A small network was trained on invented records. Each row is its activation on one of them, seen along a few directions.
Records have a field called FINUF. Each example row is followed by its value.
The word absent means that the record has no FINUF.
The largest differences between rows may come from other fields.
In the rows, zero is written as 500.
Strong random noise was added to every row along 12 fixed directions; ignore it. To show where, here is one row again and again, with new noise each time:
[ 91 370 668 628 286 454 391 768 616 555 467 563 768 422 184 508 587 404
 440 464 425 460 477 592 648 373 364 518 539 445 301 249]
[694 728 262 320 753 741 652 482 361 291 557 363 332 425 763 247 352 687
 489 391 598 471 532 469 457 633 492 669 442 447 380 585]
[556 482 275 277 738 394 682 538 342 271 908 761 564 768 506 598 288 362
 541 751 521 429 660 153 498 566 734 471 502 622 279 277]
[553 535 536 411 562 635 324 522 683 417 428 441 541 623 693 450 438 613
 634 488 493 671 619 617 549 684 540 515 502 588 507 437]
[291 422 532 546 428 324 611 756 440 467 155 421 622 323 580 291 434 638
 492 449 722 485 444 583 540 777 500 585 330 457 357 432]
[628 417 499 874 292 136 378 358 300 533 527 482 293 511 393 817 467 483
 423 378 482 541 615 786 847 566 709 433 404 532 654 527]
[309 475 538 481 475 536 472 547 510 416 409 579 522 571 546 271 679 486
 565 548 504 527 456 390 431 654 478 431 394 522 542 672]
[356 568 395 311 513 763 561 631 662 590 593 471 568 450 502 521 556 646
 499 679 369 340 544 649 501 251 272 587 601 415 483 328]
[705 577 668 637 479 513 412 405 433 507 531 395 390 422 515 404 360 414
 595  98 641 663 395 388 545 677 428 551 614 472 392 649]
[810 495 443 454 403 525 576 478 542 386 533 420 471 508 598 708 463 588
 573 390 630 388 396 369 496 423 667 528 400 484 607 566]
[400 508 572 500 398 533 625 413 412 713 801 722 352 496 348 497 583 304
 633 551 464 360 330 295 439 394 230 419 714 434 656 702]
[418 561 451 382 430 686 507 570 635 444 364 551 435 474 709 450 627 626
 657 627 502 426 438 637 495 562 481 512 426 555 842 641]
[314 412 391 603 585 349 646 536 304 451 572 666 406 466 399 553 444 579
 442 464 452 444 524 688 452 531 512 556 475 443 651 432]
[753 531 558 460 470 514 452 601 637 307 407 462 591 462 668 711 315 473
 680 308 682 576 425 426 562 604 731 598 500 644 560 402]

[657 318 713 328 397 492 514 476 700 729 331 290 687 629 658 287 258 783
 705 402 755 572 404 481 333 749 290 492 522 349 297 439] : muf
[422 590 473 277 582 674 492 647 668 472 292 399 708 492 690 345 530 601
 531 712 508 525 539 485 428 545 440 568 470 566 380 391] : fiso
[513 441 690 483 291 418 239 495 711 672 464 491 610 709 600 487 485 482
 637 732 547 657 627 526 749 764 517 330 491 594 439 487] : tavag
[404 534 188 167 487 722 782 573 516 354 777 700 428 638 568 551 528 721
 538 907 448 123 492 535 453 332 543 482 354 479 804 490] : guna
[619 592 504 214 517 846 341 462 826 383 562 488 589 714 680 471 542 535
 671 643 403 559 556 474 492 455 500 474 510 629 544 510] : zam
[721 271 634 512 347 345 531 539 604 481 403 452 656 556 483 651 316 665
 576 298 736 502 343 396 377 574 669 503 374 423 465 431] : zam
[474 582 597 686 409 585 357 405 301 385 674 511 333 501 304 201 460 414
 426 228 486 545 466 494 707 610 423 486 445 403 269 705] : zom
[721 267 767 667 142 172 363 296 618 775 284 328 653 551 391 681 499 457
 575 303 636 606 347 503 592 537 506 400 517 465 398 477] : memev
[401 572 392 601 523 567 354 515 428 113 546 580 529 519 345 500 543 373
 338 324 386 504 557 601 647 429 755 568 364 578 473 457] : gune
[402 391 491 450 591 405 728 413 397 504 414 585 473 509 511 356 655 591
 541 474 536 481 295 314  31 556 456 477 455 420 741 741] : guna
[593 485 375 514 475 384 527 406 447 365 368 485 464 552 594 582 743 496
 412 585 442 441 496 459 459 421 690 430 316 585 673 680] : ris
[804 601 557 391 563 624 528 349 519 668 415 191 406 426 740 276 250 683
 599 236 709 603 441 523 373 706 286 603 618 359 342 614] : gune
[213 334 379 523 603 262 582 733 407 233 190 500 685 565 546 261 465 790
 338 582 603 514 606 619 387 814 776 548 110 501 377 327] : guna
[770 486 563 420 405 533 429 611 639 227 472 376 732 534 608 581 211 524
 590 325 752 498 427 419 680 642 772 612 375 590 302 295] : tavag
[586 523 414 573 515 676 443 297 488 154 592 598 339 588 449 534 681 537
 470 238 356 486 385 569 374 385 699 530 299 523 925 794] : fiso
[302 420 465 699 228 176 494 737 462 542 165 314 645 343 409 619 679 523
 255 708 530 376 611 675 844 432 654 457 226 500 315 346] : absent
[475 593 401 484 855 602 387 440 472 280 526 537 477 571 580 510 371 485
 443 349 349 737 652 710 410 560 556 605 611 624 508 351] : gune
[524 567 373 364 681 540 617 359 413 302 581 752 431 599 579 464 637 308
 575 577 450 489 398 272 249 469 619 461 473 643 748 670] : memev
[593 437 604 536 463 476 414 388 557 540 502 441 507 598 477 489 578 486
 511 431 485 588 484 383 453 494 505 421 527 465 467 606] : absent
[806 806 351 211 660 740 536 518 594 470 473 192 631 364 809 464 348 458
 483 611 590 516 572 383 647 413 438 705 624 632  77 304] : tavag
[516 405 502 459 540 466 598 492 420 536 801 758 448 642 426 578 291 459
 622 530 560 453 491 376 412 574 523 466 594 490 597 443] : absent
[148 597 551 445 556 566 529 890 520 362 436 753 707 269 443 411 310 271
 585 476 578 518 398 500 589 601 491 643 621 659 406 220] : ris
[601 530 508 367 561 596 431 534 652 305 574 559 693 593 477 628 401 347
 551 430 492 542 491 377 493 426 667 560 571 642 409 312] : muf
[484 576 330 448 516 684 664 459 355 291 456 384 430 397 491 237 715 624
 310 365 481 275 333 397 340 348 462 616 270 347 392 737] : zom
[519 541 695 466 580 516 181 453 694 439 332 421 674 659 654 320 446 362
 609 424 483 884 623 504 586 798 517 446 630 702 237 425] : muf
[680 614 459 644 625 465 529 401 437 455 386 314 469 239 468 725 550 457
 340 187 400 568 423 637 411 214 489 701 636 501 494 471] : zam
[393 526 533 582 465 291 742 647 312 747 338 428 484 183 511 412 311 575
 451 474 715 423 423 592 495 634 301 619 544 399 385 406] : fiso
[222 599 445 633 762 452 509 382 113 218 811 895 370 496 203 254 522  63
 388 235 345 616 430 381 424 569 503 565 637 585 480 582] : memev
[503 503 360 273 598 759 480 477 625 348 625 458 563 674 531 426 576 730
 438 592 340 418 603 553 392 345 479 537 385 428 380 413] : zom
[355 489 491 631 521 674 320 484 430 222 706 640 453 619 275 264 533 504
 384 246 355 561 524 558 532 503 572 469 365 418 448 582] : ris

Which value of FINUF does each new row have?
[570 587 591 399 441 510 690 569 559 899 539 378 569 223 531 560 263 456
 593 574 656 429 392 473 538 428 154 599 797 411 294 327] : tavag
[774 629 511 431 361 490 466 508 694 715 300 270 492 373 769 772 476 517
 614 715 584 483 543 588 731 430 517 498 586 621 554 436] : absent
[689 520 560 422 415 608 505 420 692 527 482 473 612 411 472 796 535 348
 603 359 484 472 288 460 383 174 495 580 651 550 660 428] : memev
[527 429 308 299 600 509 500 539 651 171 456 564 725 652 616 641 476 626
 491 677 439 480 622 578 482 451 824 568 304 660 517 239] : fiso
[505 364 558 517 506 539 473 460 497 383 561 527 516 641 452 330 384 730
 503 303 565 561 460 570 398 700 520 507 367 331 528 563] : tavag
[466 569 498 514 666 554 552 469 396 589 496 381 398 437 537 221 395 598
 428 414 527 555 543 524 452 631 309 555 551 372 292 524] : absent
[539 458 536 677 419 317 447 476 365 232 383 560 509 447 465 531 459 335
 529 220 631 589 362 412 525 659 786 493 337 596 548 595] : gune
[390 478 604 717 560 247 415 493 404 666 481 553 493 489 406 663 444 403
 427 547 428 665 654 681 595 608 458 464 597 553 519 373] : tavag
[549 532 394 435 281 475 599 358 364 680 559 430 292 582 616 205 577 626
 490 746 616 274 477 464 645 664 392 359 315 379 454 802] : muf
[439 520 499 309 417 430 667 611 518 726 574 619 459 480 625 504 345 460
 664 881 635 351 525 458 644 634 381 444 609 545 550 435] : absent
